A small network was trained on made-up records. Each row is its average activation on records with the value named, seen along a few directions.
Related values have similar rows: they may be neighbours, one step apart, or belong to one group.
Strong random noise was added to every row along 8 fixed directions; ignore it. To show where, here is one row again and again, with new noise each time:
[-835  240  102 -240  331 -310 -111  -78 -116   27  382  431  240  405
  -90 -347   36   74   96  134  239  -31  344]
[  69  106  -71  -59 -104  162   27  223  142 -123  129 -201 -233 -110
   51  185  127 -273   51  137 -253  -45   -8]
[ 590  162 -185   69 -137   90 -166 -115 -103 -143  114  185  172  -85
  -73  360   23  109  157  -32   -9  -20  254]
[  10   80  116   99   43 -124 -253 -248 -203  -25 -116  329  355   -3
   76 -127 -175  421 -250  -65  240  160   55]
[ 233 -129  -29    6   92  -17 -117  -32  118   53  -94   19  111  -79
   -4 -177 -137  184  -69 -108  157  135  -20]
[-227 -112 -143   26    6  -86   47  -66   74  232 -302 -136  -49  -49
  128  -14    4 -141  -84 -130   27  152   19]
[ 438  -62  142  -13  -64  269  -76  175    0 -165    1  -86  103 -297
  -80  -91  -35  284 -192   46   35  -29 -134]
[  76  144  149   44 -149 -330 -133 -359 -225  -70  -34  -38   80  219
  -28  -95  109  254  -20  147  280   97  153]
[-232  106 -262    7   -2  258   18  107 -137   89  -77  270  205 -241
   65  386   20 -153  -52 -155 -187  -63  212]
[ 239  -41 -204 -122 -118  -37  204  -46   69  234  -50 -392 -148   45
 -209   38  438 -214  352  -11   77  -86  305]


Field GUMOZ:
zas: [  29 -235 -241   52 -136 -122  111 -194 -120  461 -497 -163   13   14
   25   75   13 -100  105 -254  159   75   89]
vupil: [ 564  486  113  213 -376  191 -172 -268 -510 -120  -47  235  304 -166
    2  433  366  352  -76   16  -43 -113  331]
koz: [ 370  248   97  -79 -144  142  -39   85   80 -188  252  -78 -168  -21
  -98  100  259  -15   91  150 -192  -70   60]
vob: [-257   22 -159  239   18  -25  127 -232 -152  347 -342  155  167  -38
  287  230  111 -160  -33 -297 -143   44   86]
mevu: [-336 -325  241  -54  137   13  -33  146  -43 -234   -3 -133  -13 -166
  -71 -302 -312  219 -322   49  198   23 -264]
supu: [ 460 -163  -20    5  -38 -222   76  -90  356  278 -125 -389 -351  216
  -27 -220   92 -214  238  -27   -4  109 -192]
danaf: [ 531  460   36  202 -236  155 -177  -74  -74   23   61  229  -61   98
  111  279  245  -43   72  -33 -260   -9   99]
nusot: [ -47  146   54   85   16  101 -111   43  146  186 -137  139  -59  -30
  221  -88   36  -68 -216 -109 -210  158  -74]
mozog: [ 327 -190 -200  -62   37  197  235   67   21 -235  278   38   98  -79
 -356  212   42    2  293  -33   21 -305  107]
tal: [ -55  214  203  -10  -88  -56    5  -29 -189   88   35   -9   53  157
   23  -92  176   50   24  139  -17 -110  -25]
dom: [ 455  176   34  192  134   -3    9 -282  150  373 -129  162   91   17
  123 -162  310   99  132 -269  -47   58   46]
sase: [-115 -167 -140  -74  274 -212   28  -34  200  120  152   96   28  237
  -19 -137 -244 -128  290  -53   68   -2    9]
sute: [-194   14  -99  -44  148  309   15  121  117  149  -33  166   52 -256
   55    5   90  -43  -76 -152 -156   10   15]
fur: [  42  -51  316    5   66  -10   55   37  -22 -260  144 -130   17   37
  -53 -410  105  300  -47  154  100  -74 -231]
mebon: [-120   50  -50 -110  123   81  202  175  135   62  218   24  -98   92
  -89   16  105 -210  170   75 -234 -169  -22]
sebas: [   3  302 -129  168 -287  -98  -60 -182 -256   45  -95   96  -39   77
  147  457  125 -171   81  -43 -117   20  247]
The values of GUMOZ form a 2 by 8 grid.
Which values are neighbours of supu? Give them in the order they are listed. -> danaf, tal, mebon
Which values are neighbours of koz? Give them in the order they are listed. -> vupil, nusot, sute
Which values are neighbours of vob? Give them in the order they are listed. -> dom, sase, fur
A value of GUMOZ combines one of 2 hidden first parts with one of 8 second parts; all combinations occur once.
Changing only the second part turns fur into mevu. mozog has the same second part as fur; what does that change turn mozog into? -> sute
Changing only the second part turns mebon into dom. sase has the same second part as mebon; what does that change turn sase into? -> vob
Changing only the second part turns danaf into koz. zas has the same second part as danaf; what does that change turn zas into? -> vupil
